These are the activations of a small neural network, seen along a few directions. Each row is one input.
Each table varies a few parts of the input and shows all the possible inputs, shuffled.
A made-up example of a description, with smaller parts first: one of 8 places around a ring, together with either a single point or (one of 2 separate values, together with one of 4 places along a line) or one of 9 places around a ring.
Shared parts are said once, and a part with two or three values counts as separate values.

Other details of the inputs shift rows strongly along two fixed directions, in all tables alike. That doesn't count.
To show where, the next rows are all for the same input, with only those details redrawn:
[-16  -9  -2  11   0 -12   3   3   2  13  30  13  -4  -1 -12]
[  9  14   5   5   8  -4  -6  -3   2 -15   5   3   5  -4   5]
[  8  -2  -5 -15  11  17  30   0  -2   0   0 -35 -23 -48   8]

A family of inputs:
x1: [  4  11   9   2   6   4  -3   0   9 -13   0  -6  10   1   9]
x2: [  9   9  -1  -5   2 -11  -8  -1  -2  -7 -11  12  -1   6   6]
x3: [ 11   2  -1  -6   1   5  -8  -3   1  -5 -18  13  -6  14   5]
x4: [  6  13   6  -4   5 -14   0  -4  -2  -7  -8   0  13   5  12]
x5: [-10 -21  -8   4  -5   4  -6   0   0  16  15  20 -15  12 -20]
x6: [  1  -8   1 -19   6  19  32   8  -1   5 -15 -51 -12 -37  14]
x7: [-20 -15   4   3  -6 -12  11   5   8  23  19   7   5  14  -1]
x8: [ 10 -12 -12 -28   3  23  25  -3  -6  10 -27 -29 -26 -23   7]
x9: [-20 -44 -34  10 -32  17  28   4  -1  32  -2 -26  -5 -56 -26]
x10: [-18 -18  -2   6  -8   4  -1   7  -1  23  14   6  -2  18 -11]
x11: [  6  10   0  -2   1  -5  -9   1 -14 -11 -12   5   5   7  -1]
x12: [  9  14   5   5   8  -4  -6  -3   2 -15   5   3   5  -4   5]
x13: [  5  14   5   2   7  -6  -5  -2  -1 -15   0   0  10  -4   5]
x14: [  8   3  -3  -2   0   8 -12  -1  -9  -8 -18   1   0  15  -1]
x15: [-21 -11   0   9  -2 -15   6   7  -7  17  20   8   3   4 -13]
x16: [  4   2  -5  -5   0   4 -12  -1 -10  -7 -22  -3   4  16   1]
x17: [ 10   5   7  -4   0   9  -5  -2   9  -2 -11   6   2  14  12]
x18: [  2   5   3  -2  -1   8 -10   2  -3  -4 -15  -8  10  15   8]
x19: [  3   9  -2  -5   0  -8  -9   2 -15  -9 -16   2   9   7  -1]
x20: [  8  13  10   5   7   8  -3  -1  12 -12   4  -2   7   0   7]
x21: [-16 -15  -9   3  -6 -11  -3   4  -8  13  18  16  -7   4 -17]
x22: [-21 -14   5  10  -4  -7   6  10   4  19  21   3   5  11  -8]
x23: [  7  13   7   0   7 -13  -1  -2   3  -9  -4   4   7   1  14]
x24: [-16 -19  -1  -1 -10  -1   4   2   4  27  11  12  -2  21  -6]
x25: [  8   6   4  -1   2  14 -11  -3   5  -8  -7  -1   4   9   5]
x26: [-16 -14  -8  15 -44  -8  -5 -12  18  14   5   2  -6   4 -32]
x27: [-13 -17  -1   7  -5   8  -3   2   8  19  22  15  -8  12 -14]
x28: [  9   9  -2  -9   1 -12  -7  -3  -7  -5 -15   8   5  10   4]
x29: [  1  -4  -3 -19   8   9  30   4 -11   3 -15 -42 -11 -40   8]
x30: [  9   2  -4  -3   1  10 -15  -5  -3 -12 -14   6  -2  10  -2]
x31: [ 12   9  -2   1   2  -2 -13  -3  -4 -14  -2  11  -2   1  -1]
x32: [ 6 10 13 -1  4  0  4  0 13 -8 -4  0  8  5 18]
- Describe the family of inputs behind these rows. => either one of 2 separate values or (one of 5 places around a ring, together with one of 6 places around a ring)
- A walk changes only the place on the ring of 6. It starts at x5 and steps to x30. List the rest of the walk in order. => x14, x16, x8, x3
- List by row number the other inputs of the same sort as x9. => x26

A family of inputs:
x33: [-13 -20  -7  -2  -3   7  11   6   1  18   5  -5 -10  -4  -7]
x34: [-11 -19  -6  -4  -2   8  12   2   2  19   7  -4 -11  -3  -7]
x35: [-19  -1  -1  35 -22 -29 -43  -5   6  -3  18  48  29  49 -30]
x36: [ -8 -19  -9  -6  -3   8   9   1  -3  18   6   0 -19  -3 -11]
x37: [-22   4  13  32  -6 -33 -31   4   5   4  36  50  26  53 -16]
x38: [ 33  41  11  21  -7  -5 -47 -12   8 -48 -31  28  42  30  13]
x39: [-10 -17 -10  -5  -2   4  10   1  -6  20   7  -3 -10  -7  -9]
x40: [ 24  43  20  11  16 -17 -31  -7   4 -46 -13  20  32  23  21]
x41: [-10 -17 -10  -5  -7   1  12  -1  -5  21   5  -5 -10  -5  -9]
x42: [ 24  43  19  13  17 -18 -29  -6   3 -45 -12  20  31  23  20]
x43: [-12 -10  -1   0   2  -1  15   4   2  15  21  -5 -10 -14  -4]
x44: [-12 -10   0   0   2  -1  15   4   1  15  22  -7  -9 -13  -5]
x45: [-12 -11  -2  -1   4  -3  16   4   2  14  22  -3  -9 -15  -3]
x46: [-11 -19  -6  -5  -7   5  13   1   3  21   5  -6 -11  -2  -6]
x47: [ 41  22   0 -28   9  31   9 -10  -4 -29 -49 -41 -14 -30  26]
x48: [-13 -18 -10  -4  -7   0  11   6  -8  19   2  -6  -8  -7 -10]
x49: [ 28  37  15   6   4  -3 -38  -6   3 -44 -36  13  33  33  20]
x50: [-12 -17  -9  -5 -10  -1  12   2  -5  21   1  -7  -8  -6 -10]
x51: [-20   5  11  31  -5 -34 -32   3   6   3  37  53  28  51 -15]
x52: [-10 -20  -9  -5  -4   7   8   5  -4  17   4  -1 -17  -4 -11]
x53: [-11 -19  -9  -6  -8   4   9   6  -4  17   1  -2 -17  -4 -11]
x54: [ 32  27   8 -16  20  15  11  -6   1 -32 -25 -33  -3 -35  30]
x55: [-12 -11  -1  -1   6  -7  18   5   1  13  22  -3 -10 -16  -3]
x56: [-13 -10   1   1   1   0  15   5   0  15  21  -8 -10 -12  -5]
x57: [ 37  21   1 -27   5  28   8  -7  -4 -28 -51 -40 -12 -29  24]
x58: [-12 -19 -10  -3  -3   4  10   5  -8  18   5  -4  -9  -8  -9]
x59: [ 37  22   4 -26   8  30  12  -7   1 -29 -52 -48  -5 -32  30]
x60: [-12 -10  -2  -1   2  -3  15   4   2  15  22  -4  -9 -15  -3]
- Describe the family of inputs behind these rows. => either one of 2 separate values or one of 11 places along a line or (one of 3 separate values, together with one of 5 places around a ring)
- A walk changes only the place on the line of 11. It starts at x42 and steps to x40. List the rest of the walk in order. => x55, x54, x45, x60, x43, x51, x44, x56, x37
- Which other rows does x33 become when the choice among 3 separate values takes its other values? List them by row number. => x52, x58
- Which other rows does x52 become when the place on the ring of 5 takes its other values? List them by row number. => x36, x47, x53, x57

A family of inputs:
x61: [ 2  2  1 -4 -1 -2  2  0 -4  2 -6 -1 -1  3  3]
x62: [ 1  0 -2 -6  1 -2  1 -1 -2  0 -7 -1  1  2  2]
x63: [ 2  4  2  1  7 -3  2 -3  1 -3  4 -2  1 -4  4]
x64: [ 4  2 -1 -2  3 -2 -1  0 -4 -3 -4  3 -5  0 -1]
x65: [ 2  3  0  1 -2  3 -3 -2 -2 -4 -3 -4 -1 -2 -4]
x66: [-1  1  0  0 -5 -2  0 -2  1 -2 -7 -5  2  1 -2]
x67: [ 0  2  1 -1 -5  0 -1 -2  0 -1 -6 -7  3  1 -2]
x68: [ 2  7  3 -1  4 -4  0 -1  2 -4  7 -2 -1 -4  4]
x69: [ 2  1  0 -4  0 -4  2  0 -3  0 -8  1 -2  3  3]
x70: [ 2  3  2  1 -4  3 -1 -3  4 -2 -2 -3  0  0 -2]
x71: [ 2 -1 -3 -1  2  3 -3  0 -3 -3 -4  1  0 -2  0]
x72: [ 3  1  1  2 -4  4 -2 -2  4 -2 -1 -2  0 -1  1]
x73: [ 1 -1 -2 -3 -1  1 -1  0 -1  0 -7 -1  4  1  3]
x74: [ 1  5  3  1  2 -5  2  3  2 -6  4  0  2 -7  3]
x75: [ 3  1  0  2 -1  6  0  0  3  0 -2  0  1 -1  2]
x76: [ 2  0 -3  2  1  3 -3  1 -2 -4 -4  1  0 -2 -1]
x77: [ 4  2  1 -3  0 -1  2 -1  1 -1 -4  3 -5  0  3]
x78: [ 2  5  3  1  6 -2  1 -2  0 -2  6 -2  2 -2  5]
x79: [ 3  1 -2  2  1  5 -3  1 -3 -3 -3 -1  0 -1 -1]
x80: [ 0  3  4  3  3 -3  3  3  1 -5  2 -1  6 -7  3]
x81: [ 3  0  0  1 -4  3 -1 -2  5 -3 -3 -1  0 -2  1]
x82: [ 3 -1 -1 -2  0  3 -1 -1  3 -1 -3  2  0 -1  3]
x83: [ 1  0 -1 -2 -1  2 -2  1 -2  1 -5 -2  4  2  3]
x84: [ 3  0 -1  2 -1  4  0  0  4 -2 -4  1  1 -1  2]
x85: [ 2  1 -1  2 -2  4 -4 -1 -2 -4 -2 -3  0 -2 -2]
x86: [ 2  2  1  1 -4  1  0 -4  5 -3 -3 -2  0 -2 -2]
x87: [ 4  3  0 -2  2  0 -1  0 -6 -2 -2  1 -5  0  0]
x88: [-14   3   7  23  -8 -28 -35  -2   5   3  24  53  25  55 -15]
x89: [ 2  0 -2 -1  2  4 -4  0 -4 -2 -2  0  0 -2  0]
x90: [ 3  0 -3 -3  4  0 -2 -1 -4 -4 -3  1 -3 -1 -2]
x91: [ 0 -1 -2  0 -5  0 -1 -1  2 -2 -7 -4  3  0  1]
x92: [ 3  0  0 -2  0  5 -1 -1  2  0 -1  1  1  0  3]
x93: [ 5  3  2 -3  0  1  1 -1  0  0 -2  2 -4  1  3]
x94: [-23 -24  -6   5  -1  -5  19   5   0  28  26   1  -9 -10 -13]
x95: [-1  1  7 -6  9  6  1  4  1  0  0 -4 -3 10  7]
x96: [-1  0  6 -6  9  4  2  4  2  0 -1 -2 -4 10  7]
x97: [ 4  1  0 -4  1  1  0 -3  2 -2 -3  2 -2  0  2]
x98: [-21 -26 -11  -3  -4   0  16   5  -6  29  22   0 -18  -8 -18]
x99: [-22 -21  -5   4   0  -3  18   5  -1  26  27  -1  -8  -9 -12]
x100: [ 1  0 -1  1 -2  4  0  2 -2  1 -6 -3  4  0  2]
x101: [ 1  0  0  0 -5  2 -2  0  0 -1 -5 -5  3  1  1]
x102: [ 1  1  0 -5  0  0  0 -1 -3  1 -5 -2  2  3  2]
x103: [ 2  6  2  0  4 -5  1 -1  3 -4  5 -1 -2 -5  4]
x104: [ 1 -1 -2  1 -2  2  0  1  0  0 -8 -2  4  0  2]
x105: [ 1 -1 -3  2 -2  2 -3 -1  0 -5 -3 -2 -1 -3 -2]
x106: [ 0  4  4  3  3 -1  3  3  0 -4  4 -3  6 -6  3]
x107: [ 0  6  4  0  2 -4  2  3  1 -5  6 -2  2 -7  2]
x108: [ 1  1 -2  2 -1  1 -2 -2  0 -5 -4 -2 -1 -2 -5]
- Changing only one part turns x101 into x91. The same change can be made to x88. Which row results? => x97
- Describe the family of inputs behind these rows. => one of 2 separate values, together with either a single point or one of 5 places around a ring or (one of 3 separate values, together with one of 6 places along a line)
- Which other rows does x104 become when the choice among 2 separate values takes its other values? List them by row number. => x100
- Which other rows does x79 become when the choice among 3 separate values takes its other values? List them by row number. => x75, x100

A family of inputs:
x109: [-22 -13   3  15  -5 -15 -14   4   5  19  34  36  -1  36 -18]
x110: [-22 -11   1   6   3 -15  25   9   3  15  29 -11  -2 -24  -5]
x111: [-13 -19  -2 -12   9   3  17   5   1  24  20   2 -24  -2  -1]
x112: [  8   5  -2   2 -12  12  -2  -6   8  -9 -20 -20  11 -10   5]
x113: [ -1  15  16  12  -1 -11 -25   0   6  -9  -1  23  25  45   5]
x114: [ 10   6  -5  -9  -6   1  -1  -3  -8  -8 -26 -12   4  -8   4]
x115: [-13 -22 -12   7 -15   8   8  -2   6  17  14  -2 -12 -15 -21]
x116: [  9   5  -2 -13   7   4   1   2 -13  -8 -22 -11   3  -3   9]
x117: [ 15   7  -6 -10  12   6  -3  -2 -13 -13 -16  -3 -10  -7   5]
x118: [-10 -21 -17  -3  -9  -2  10   0  -9  18   8   2 -23 -15 -20]
x119: [  1  12  10  19 -10 -11 -27  -1   9 -11  -5  24  31  37   2]
x120: [  9   8  10 -15  13   7   9   1   2  -3 -14 -12   0   6  21]
x121: [ 14  20   6   3  15  -3   5  -4   0 -19  11  -8   3 -27  10]
x122: [ 15   8   0  -2   0  15  -2  -3   5 -13 -11  -6  -3 -12   6]
- Describe the family of inputs behind these rows. => one of 2 separate values, together with either a single point or one of 6 places around a ring
- Changing only the choice among 2 separate values turns x111 into x120. The same change can be made to x109. Which row results? => x113
